Each row below holds a small network's activations on one input, seen along a few directions.
In each table, some parts of the input vary, and every possible input appears once, in random order.
Descriptions start from the smaller parts, as in this example, which fits no table here: one of 3 separate values, together with either a single point or one of 11 places along a line or (one of 4 places along a line, together with one of 8 places around a ring).
Shared parts are said once, and a part with two or three values counts as separate values.
In the rows, zero is written as 100.

A family of inputs:
x1: [78,124,114,104,108,113,97,89,120,81,89,117,96,88,94,95,67,110]
x2: [120,21,90,93,85,97,150,164,105,65,134,59,94,96,71,108,126,104]
x3: [97,104,79,96,89,108,68,102,101,115,122,117,103,125,117,106,110,83]
x4: [62,28,88,112,127,94,150,122,109,45,98,94,125,31,58,100,97,122]
x5: [125,119,118,103,95,95,107,102,112,125,99,103,88,114,100,102,92,96]
x6: [112,120,124,109,105,98,107,82,111,104,81,99,92,103,94,104,83,100]
x7: [65,128,97,91,106,106,87,85,103,78,93,111,113,89,101,88,86,113]
x8: [109,118,100,94,84,108,97,110,123,110,103,114,83,119,99,101,86,94]
x9: [128,102,112,110,103,102,87,98,107,133,116,112,90,118,112,119,97,81]
x10: [111,101,95,102,91,115,77,105,118,119,120,121,86,122,111,116,91,76]
x11: [83,14,92,94,112,115,159,136,105,52,87,59,107,77,46,116,112,107]
x12: [103,97,83,101,98,99,74,96,78,127,112,106,105,122,134,98,121,93]
x13: [122,124,108,99,97,88,101,96,89,130,96,93,95,104,107,93,118,96]
x14: [93,118,107,99,94,110,98,89,122,91,85,112,86,109,92,104,79,99]
x15: [95,128,123,109,117,95,102,74,84,98,84,97,110,74,101,83,95,108]
x16: [75,119,101,94,116,97,90,78,80,90,84,97,117,85,116,73,94,116]
x17: [125,107,101,109,104,96,84,90,83,138,114,105,95,110,117,111,121,86]
x18: [95,122,83,84,83,100,87,108,104,105,104,110,101,121,106,92,107,98]
x19: [80,122,90,85,92,104,87,86,103,87,88,108,104,110,98,96,99,103]
x20: [98,124,132,115,116,101,106,82,109,93,84,107,103,84,95,93,71,109]
x21: [111,125,114,103,105,93,102,74,87,110,79,90,101,92,101,94,108,99]
x22: [102,115,88,88,93,90,89,103,83,118,93,95,104,117,125,81,117,104]
x23: [122,6,68,117,79,81,105,148,84,87,157,80,95,89,88,143,116,95]
x24: [90,114,94,88,102,95,89,80,81,100,78,92,109,104,117,83,108,109]
Question: Changing only one part turns x23 into x11. The same change can be made to x12. Which row results?
Answer: x24
Question: What is each input in this table made of?
Answer: one of 4 places along a line, together with either a single point or one of 5 places around a ring
Question: Which other rows does x15 become when the place on the ring of 5 takes its other values? List them by row number.
Answer: x1, x7, x16, x20
Question: Which other rows does x21 become when the place on the line of 4 takes its other values? List them by row number.
Answer: x13, x15, x17

A family of inputs:
x25: [49,74,95,107,120,133,99,81,133,56,76,124,105,80,66,123,61,96]
x26: [63,147,101,73,115,103,110,75,88,87,52,91,123,94,103,53,112,120]
x27: [76,163,120,115,126,81,69,44,69,103,80,118,125,63,128,75,82,122]
x28: [113,134,111,83,78,124,104,122,149,110,101,119,71,142,91,101,78,86]
x29: [63,44,46,92,110,108,66,88,58,95,108,96,126,103,125,112,137,96]
x30: [136,64,122,104,76,97,156,164,141,75,128,81,74,99,59,112,85,106]
x31: [46,93,81,68,112,121,120,80,86,56,43,72,124,97,80,75,120,114]
x32: [80,98,68,100,112,92,57,83,59,125,115,117,127,98,148,87,127,99]
x33: [185,92,172,123,137,110,151,56,89,180,37,52,72,123,77,136,133,58]
x34: [116,158,97,81,86,72,73,84,56,131,91,84,108,126,148,57,130,112]
x35: [105,137,93,110,104,72,46,68,49,135,116,114,119,95,160,80,113,106]
x36: [77,150,118,81,101,119,119,90,140,84,59,114,93,105,79,77,70,110]
x37: [34,71,77,99,133,120,90,64,79,59,70,101,132,65,90,101,105,109]
x38: [136,171,134,96,72,104,93,103,136,122,105,114,62,137,105,94,67,95]
x39: [65,128,114,114,121,116,90,75,134,88,84,142,104,76,91,101,53,103]
x40: [104,26,74,116,110,66,108,128,46,90,143,73,123,52,111,98,131,118]
x41: [75,54,105,121,135,77,133,101,70,52,105,79,129,16,80,89,101,132]
x42: [115,93,70,106,85,100,54,108,99,141,147,134,97,127,132,122,113,72]
x43: [114,51,79,86,89,66,135,147,56,87,115,43,115,83,101,75,149,123]
x44: [88,183,124,84,108,82,97,59,76,100,57,89,116,93,116,51,98,127]
x45: [109,65,55,68,65,116,91,132,104,109,112,86,85,163,100,126,139,76]
x46: [147,48,84,96,63,75,132,171,93,105,146,64,85,112,86,112,137,100]
x47: [89,57,125,133,122,89,145,115,125,47,111,103,102,31,58,110,60,123]
x48: [61,97,100,75,99,136,130,97,139,53,49,96,95,109,56,99,77,103]
x49: [101,111,106,115,97,121,75,105,145,113,128,146,85,114,102,123,61,78]
x50: [92,122,73,70,93,92,86,101,66,120,88,87,116,130,136,62,145,105]
x51: [51,125,97,105,135,103,80,58,80,91,77,121,133,62,114,79,96,115]
x52: [149,154,100,89,60,83,71,108,92,147,122,101,74,149,133,91,118,87]
x53: [99,40,50,98,84,114,62,114,99,113,141,114,98,134,109,148,121,68]
x54: [90,167,137,126,113,95,79,59,121,101,87,137,95,74,106,96,42,111]
x55: [126,116,76,77,66,102,82,126,104,137,120,105,83,156,121,99,131,80]
x56: [86,58,87,106,97,137,83,112,145,84,120,128,86,121,79,148,68,72]
x57: [125,41,117,135,97,93,129,147,134,76,154,108,85,72,69,132,68,100]
x58: [124,151,130,127,90,101,65,88,131,124,129,141,75,110,117,115,49,87]
x59: [97,81,93,75,76,140,113,129,149,81,92,101,73,149,69,126,84,80]
x60: [174,69,163,155,158,110,122,43,82,180,65,83,84,92,87,157,115,55]
x61: [138,132,95,118,78,82,44,92,87,151,147,129,87,121,145,112,100,79]
x62: [74,69,52,63,90,108,95,107,65,91,80,66,116,135,114,86,153,102]
x63: [101,80,130,100,100,92,172,131,134,46,85,75,94,59,48,87,77,128]
x64: [102,187,141,93,94,97,107,73,126,98,63,109,85,103,94,74,59,118]
x65: [86,76,110,90,113,78,160,117,80,50,79,50,122,46,70,65,117,136]
x66: [137,23,78,125,83,73,107,153,85,108,174,93,96,84,96,133,118,93]
Question: What is each input in this table made of?
Answer: one of 2 separate values, together with either a single point or (one of 4 places along a line, together with one of 5 places around a ring)
Question: Changing only the choice among 2 separate values turns x48 into x25. The same change can be made to x30. Which row results?
Answer: x57
Question: A walk changes only the place on the ring of 5. It starts at x32 and steps to x51. List the rest of the walk in order.
Answer: x39, x49, x42
Question: A walk changes only the place on the line of 4. It starts at x30 and steps to x59. List the rest of the walk in order.
Answer: x28, x38
Question: Which other rows does x27 become when the choice among 2 separate values takes its other values? List them by row number.
Answer: x44

A family of inputs:
x67: [113,105,145,130,118,102,124,86,126,91,89,107,88,71,74,115,60,103]
x68: [106,113,130,91,95,112,141,110,139,77,70,88,81,102,65,93,73,107]
x69: [79,97,114,105,101,122,109,109,149,63,102,122,89,92,70,116,50,102]
x70: [81,175,85,90,86,107,33,65,108,131,97,150,97,138,143,92,80,91]
x71: [111,193,109,73,82,103,67,65,91,138,69,103,91,151,131,72,111,92]
x72: [138,84,108,92,77,111,128,137,129,114,105,86,70,134,78,117,105,83]
x73: [137,56,89,118,98,76,92,115,67,130,139,86,103,95,116,120,130,88]
x74: [56,65,59,90,105,101,83,103,74,71,107,97,127,86,113,90,117,111]
x75: [113,68,90,105,81,120,96,133,142,99,138,122,76,122,83,139,84,76]
x76: [71,112,108,81,113,99,137,93,100,64,58,79,116,76,78,67,103,125]
x77: [44,96,90,96,116,110,104,93,109,52,87,112,124,65,83,86,78,119]
x78: [91,73,92,110,125,82,99,81,51,101,96,80,125,64,113,93,125,112]
x79: [79,105,121,119,134,91,119,71,86,79,75,96,118,42,85,89,89,120]
x80: [126,68,75,83,75,86,110,140,76,114,122,67,96,128,108,98,146,98]
x81: [147,74,124,130,102,99,111,111,119,128,123,105,80,104,86,139,91,76]
x82: [122,184,129,115,113,94,50,48,84,164,93,131,97,116,152,85,90,88]
x83: [103,49,54,97,77,96,77,136,88,100,152,105,101,115,115,117,125,89]
x84: [83,83,79,75,103,90,117,105,64,84,80,63,122,99,106,72,142,119]
Question: What is each input in this table made of?
Answer: one of 3 separate values, together with either a single point or one of 5 places around a ring
Question: Which other rows does x81 become when the place on the ring of 5 takes its other values? List them by row number.
Answer: x67, x73, x78, x79
Question: Which other rows does x73 become when the choice among 3 separate values takes its other values? List them by row number.
Answer: x80, x83

A family of inputs:
x85: [133,74,113,131,109,66,106,109,77,114,133,87,102,64,104,117,111,104]
x86: [117,76,105,122,83,101,98,133,132,97,142,121,85,99,84,128,63,89]
x87: [118,188,123,81,83,111,86,83,137,130,81,125,80,140,111,80,83,85]
x88: [34,86,73,81,106,99,120,95,98,34,67,93,128,58,71,77,97,131]
x89: [81,66,61,101,90,93,75,122,87,83,151,118,111,89,123,97,109,107]
x90: [94,40,51,72,80,108,109,153,85,95,122,73,101,120,99,101,146,93]
x91: [98,125,111,121,110,122,74,78,130,126,106,147,86,111,100,130,73,80]
x92: [68,91,127,99,113,127,138,101,139,34,74,92,92,69,51,102,56,116]
x93: [67,111,74,101,109,110,41,66,84,107,102,127,122,114,138,101,102,88]
x94: [120,114,119,123,128,92,77,52,69,144,90,106,103,82,123,109,97,88]
x95: [130,182,132,100,95,88,88,64,79,145,65,93,86,120,133,66,108,103]
x96: [130,40,89,92,74,107,132,147,131,96,112,82,72,136,75,132,107,86]
x97: [80,80,132,111,145,91,159,92,92,69,61,74,127,41,72,74,95,131]
x98: [143,44,99,99,93,88,138,128,74,108,113,51,99,109,80,115,152,89]
x99: [86,184,92,66,83,98,59,76,86,121,81,109,106,148,137,69,102,110]
Question: Changing only one part turns x93 into x91. The same change can be made to x99. Which row results?
Answer: x87
Question: What is each input in this table made of?
Answer: one of 3 separate values, together with either a single point or one of 4 places along a line
Question: List by row number the other rows that have the choice among 3 separate values in common with x85.
Answer: x94, x95, x97, x98
Question: Which other rows does x85 become when the choice among 3 separate values takes its other values? List them by row number.
Answer: x86, x89
